Each row below holds a small network's activations on one input, seen along a few directions.
In each table, some parts of the input vary, and every possible input appears once, in random order.
Descriptions start from the smaller parts, as in this example, which fits no table here: one of 5 places around a ring, together with either a single point or (one of 2 separate values, together with one of 4 places along a line) or one of 11 places along a line.
Shared parts are said once, and a part with two or three values counts as separate values.

Other details of the inputs shift rows strongly along two fixed directions, in all tables alike. That doesn't count.
These rows show it; all are for the same input, with only those details redrawn:
[-30  -9 -25 -17  13 -10  19 -22   9 -10   3  10   8 -28]
[ -4  28  10  -4   4  24 -28  13 -13   2  -3   2 -32  27]
[ 26 -18  13 -24  37  19  22 -20 -53 -41 -21  91 -27   4]
[-26  24  -8  -4  -3  10 -21   7   9  10   6 -20 -15   9]
[  0  29  12  -5   4  26 -30  13 -17   1  -6   6 -33  31]
[ -7  31  10  -3   1  26 -31  15 -12   5  -2  -3 -31  29]
[ -1  32  13  -4   3  28 -34  17 -15   4  -4   1 -37  33]
[-34  -3 -25 -16   9  -8  13 -17  15  -6   4   0   7 -24]

Table:
row 1: [ 47 -35  31 -15  26  -3  34 -13 -68 -24 -24  62 -21  13]
row 2: [-11 -10   3   2  -3 -15   8   2  34  27  20 -14  30 -10]
row 3: [-10 -17  -5  -8 -13 -39  31 -16  -3  -3 -11 -12  12 -30]
row 4: [  4  37  16  15  -8   1 -35  19 -16   2 -20 -19 -29  29]
row 5: [ -1   8 -27  14  -4  -5  30 -12  28   0  14 -21   5 -18]
row 6: [ 61 -48  33  -7   9  20  20  -8 -48 -39 -24  97   7  -5]
row 7: [ -5 -23 -23   1  -3  11   3  -6  27   6  27 -14  35 -17]
row 8: [-30 -20  -2 -17   1 -26   5  -5  12  19   7 -14  20 -15]
row 9: [ 12  28  32  11 -12  -6 -39  33 -21  12 -21 -22 -23  37]
row 10: [ 27  30  31  28 -16  -2 -28  35   1  17  -5 -17  -9  33]
row 11: [-13  -1  -8   4  -7 -13  19 -14  35  -2   3  11  18 -30]
row 12: [  0  -6 -17  16   2 -26  30 -15  24 -15  -6   9  22 -28]
row 13: [ 53 -29   7  -5  22  44  15 -13 -39 -42 -11  86  -8   1]
row 14: [-14  -7 -30  -8   8 -14  36 -26   0 -15  -2  -7  -2 -27]
row 15: [-16  -9 -33  -7  23 -22  26 -22   1 -20  -6   5   9 -25]
row 16: [ -7  13  -7   2  -3  -3  -5   7  -5  15  13 -42 -17  18]
row 17: [  4 -14  -5  13   8 -29  19   0  21  14  12 -13  33 -10]
row 18: [-19 -14 -25  -7  24 -26  16 -13   4  -2   8 -15  14 -14]
row 19: [-11  41  24   4 -19  16 -45  22  -4  13 -12 -18 -31  29]
row 20: [-25  24  -7  -6  -3  10 -21   7   9   8   4 -19 -15  10]
row 21: [-30 -10 -14 -17  13 -12   7 -11  11   8  16 -10  13 -12]
row 22: [ -6 -15 -17   6 -22   4   4 -13  29  -8   2  -1  30 -34]
row 23: [ 43 -19  25  -6  35  24  21  -5 -29 -21   2  78 -11  20]
row 24: [-17 -33  -6 -17 -18 -14   0 -11   0  -6 -10  -3  29 -34]
row 25: [-20   1 -17   0 -14 -25  23 -18   7  -8 -12 -23  -1 -27]
row 26: [ 30  25  15  22  -3  22  -9  22  -3  15  17 -23 -24  41]
row 27: [  4 -40  -7  -2  -6  -3   9  -7  17   9  14   1  42 -24]
row 28: [ -8 -14   5   0  -9 -23  20  -4  30   8   4   8  27 -28]
row 29: [-27 -12 -19  -9 -23  -1 -11 -13  11  -7  -8 -17  18 -30]
row 30: [ -2  11 -13  19 -22 -16  23  -9  31   3   3 -25   7 -21]
row 31: [-4 24 -4 10 -3 19 -9 10 27  9 13 -7 -5 10]
row 32: [ 31  24  30  24 -18  11 -17  31  -1  31  10 -35 -16  42]
row 33: [  6  10  12  -4  -7  40 -53  23 -22  11   7 -22 -17  39]
row 34: [-10   9   7   7  -1 -20 -23  20  -2  26   0 -42   2  22]
row 35: [ 30  28  33  26 -28   7 -13  30  -1  15  -4 -25 -20  31]
row 36: [ -3  -5 -22  13  17 -18  19  -4  28   6  22 -17  24  -9]
row 37: [-17 -39  -9 -17  -8  -9  -3  -9  -3   8   5 -11  33 -22]
row 38: [  0  27  39  -2 -21   5 -44  31 -13  20 -14 -13 -24  33]
row 39: [ 37 -37   4 -23  29  35  12 -22 -65 -51 -23  89 -15  -4]
row 40: [ -5   8 -30  16   9 -13  19  -7  31  -2  12 -13  17 -16]
The inputs of row 2 and row 23 match in every part but one. If row 1 is changed in the same way as row 2 into row 23, which row does it become?
Answer: row 16
Describe the family of inputs behind these rows.
Answer: one of 2 separate values, together with one of 4 places along a line, together with one of 5 places around a ring
Which other rows does row 27 become when the place on the ring of 5 takes its other values? List them by row number.
Answer: row 6, row 7, row 13, row 22
Which other rows does row 6 become when the choice among 2 separate values takes its other values? List them by row number.
Answer: row 24

Table:
row 41: [-26   9 -21   4  -6 -29  19 -14  27   2  -4 -14   8 -29]
row 42: [-38 -35 -19 -27   5 -26  13 -20   0   1   1  -6  28 -36]
row 43: [ 15  48  10  20 -12  19 -29  24 -11   7  -5 -28 -38  40]
row 44: [  8  47  14  16  -6  21 -22  25  -4  14   2 -23 -44  46]
row 45: [ 43  -2  14  -3  48  14  28 -13 -48 -39 -14  78 -32  20]
row 46: [-24   3  -5  -9 -11   7 -16   2   8  -2  -4  -3   4 -11]
row 47: [-12 -35  -9  -4  -5 -39  26  -8  21  14   8 -21  45 -33]
row 48: [ 9 -4  0 10 -8  6  7  2 22 14 18 -8 12 -2]
row 49: [ 27  29  20  24  -3  29 -35  35   5  19  16 -16 -13  49]
row 50: [ 12  -7  -2  15 -12   5   1   2  17   7   9 -15  17  -8]
row 51: [-27  -5 -16  -6   1 -44  22 -11  10  11  -3 -31  13 -22]
row 52: [  6   0   7  14 -19  -5   0   9  22   8   5  -5  21  -8]
row 53: [-27  -9 -23  -5  -2 -45  30 -23  20  -5  -1 -20  17 -36]
row 54: [ 32 -21  17 -23  29  38   8 -15 -53 -34 -12  86 -27  12]
row 55: [ 14 -39 -10 -29  48  15  31 -31 -35 -44  -9  86  -1 -15]
row 56: [ 27  19  39  22 -24  16 -39  33  -6  21  -5 -24 -10  41]
row 57: [-16  11 -12  -5 -13  21 -28   6   3   2   4 -21  -5   3]
row 58: [-25  -9  -4 -14  -9  -2 -18  -3   1   1  -8 -15   5 -10]
Describe the family of inputs behind these rows.
Answer: one of 3 separate values, together with one of 6 places along a line
The inputs of row 50 and row 57 match in every part but the choice among 3 separate values. If row 47 is changed in the same way as row 50 into row 57, which row does it become?
Answer: row 42
Which other rows does row 44 become when the choice among 3 separate values takes its other values? List them by row number.
Answer: row 48, row 54
